Each row below holds a small network's activations on one input, seen along a few directions.
In each table, some parts of the input vary, and every possible input appears once, in random order.
A made-up example of a description, with smaller parts first: one of 4 places along a line, together with either a single point or one of 9 places along a line or (one of 3 separate values, together with one of 5 places around a ring).
Shared parts are said once, and a part with two or three values counts as separate values.
(in the rows, 128 means zero)

Rows:
row 1: [106 106  79 130 114 229 145 145 139 110 129]
row 2: [ 79  94 101 144 139 182 181 160 156  91 146]
row 3: [118 105 108 189  84 114  94 105 127 156 172]
row 4: [117 134 138  82 190 124 177 167 126  77  51]
row 5: [143 119 113  77 171 142 101 184  84 116  40]
row 6: [105  87  85 145 104 160 168 186 139 145 129]
row 7: [121  98  85 138 112 224 124 167 129 121 131]
row 8: [111  77  78 139 118 199 112 176 111 133 133]
row 9: [103 133 157 182  64 107 142 117 141 148 182]
row 10: [132 119 135 183  74 164  83  84 135 150 170]
row 11: [191 177 158 115 146  91  63  67 121 160 149]
row 12: [170 160 161 112 157  69 111  35 131 128 151]
row 13: [155 142 120  74 166 166 114 176 102 107  36]
row 14: [160 185 178 114 124  35 124 102 121 149 163]
row 15: [128 149 151  83 151 112 177 203 105 114  53]
row 16: [175 156 130 123 149  42  76  90 108 160 154]
row 17: [ 92 108 117 145 106 167 184 194 132 133 144]
row 18: [139 150 115  66 169 169 136 153 109  97  31]
row 19: [141 127 120  86 151 106 160 194 115 127  38]
row 20: [112 105 137 180  84 145 127  55 149 119 173]
row 21: [ 83 123 162 171  83 114 136 106 162 131 194]
row 22: [136 126 126  73 178 149 163 144 110  82  35]
row 23: [141 123 100  91 174 119 126 191  92 119  44]
row 24: [ 91 114 145 184  99 117 139  81 168 109 187]
row 25: [ 72 102 119 132 125 177 178 184 153 115 153]
row 26: [180 150 149 113 149  68  52  80 103 165 152]
row 27: [122  97 126 180  80 141  71  96 119 158 171]
row 28: [108 141 155  69 172 120 173 191 124  98  60]
row 29: [149 167 166 115 167  42 124  62 148 115 166]
row 30: [140 175 183 102 146  39 120  89 141 134 175]
row 31: [117 128 129 177  76 169 104  60 145 139 168]
row 32: [116 111 126 183  62 100 127 108 147 160 166]
row 33: [107  84  66 151 125 173 134 183 119 137 135]
row 34: [175 187 154 109 151  93  86  41 127 151 146]
row 35: [173 163 148 118 124  30 108  94 128 162 147]
row 36: [101  85  89 136 123 209 169 138 141  95 133]
Q: Describe the family of inputs behind these rows.
A: one of 4 places along a line, together with one of 9 places around a ring
Q: The inputs of row 26 and row 5 match in every part but the place on the line of 4. If row 29 is changed in the same way as row 26 into row 5, which row does it become?
A: row 4
Q: Change only the place on the line of 4 in row 16. List by row number the other rows that result.
A: row 3, row 23, row 33
Q: Change only the place on the line of 4 in row 25. List by row number the other rows that result.
A: row 21, row 28, row 30

Rows:
row 37: [ 96 136 148 100 177 115 197  87 175  57 143]
row 38: [117 161 154 110 163  26 174 155 152 130 183]
row 39: [121  88  65  94 161 215 111 242  90 115  30]
row 40: [ 96 170 206 121 106 114 193 113 163  98 110]
row 41: [127 107 130 202  50  95  84  99 119 173 175]
row 42: [171 149 105  70 213 158  94  72 104  91  81]
row 43: [174 174 157  82 132 151  85  96  99 131  43]
row 44: [125  97 103 173 128 188  96  36 158 115 204]
row 45: [ 86  60  42 179  75 242 148 189 138 140 141]
row 46: [ 62  80 114 115 132 180 235 242 134  89 102]
row 47: [133 116 112 163 110  89  72 100 131 183 240]
row 48: [204 159 115  75 190  66  77 142  90 164 124]
row 49: [124 136 153 188  47 181  90  61 138 141 171]
row 50: [101 147 180 142 111  33 184 150 142 132 119]
row 51: [183 140 135 106 128  66  80 136  86 161  53]
Q: Describe the family of inputs behind these rows.
A: one of 3 separate values, together with either a single point or one of 4 places along a line
Q: The inputs of row 40 and row 43 match in every part but the choice among 3 separate values. If row 37 is changed in the same way as row 40 into row 43, which row does it become?
A: row 42
Q: Change only the place on the line of 4 in row 47. List by row number the other rows that result.
A: row 41, row 44, row 49
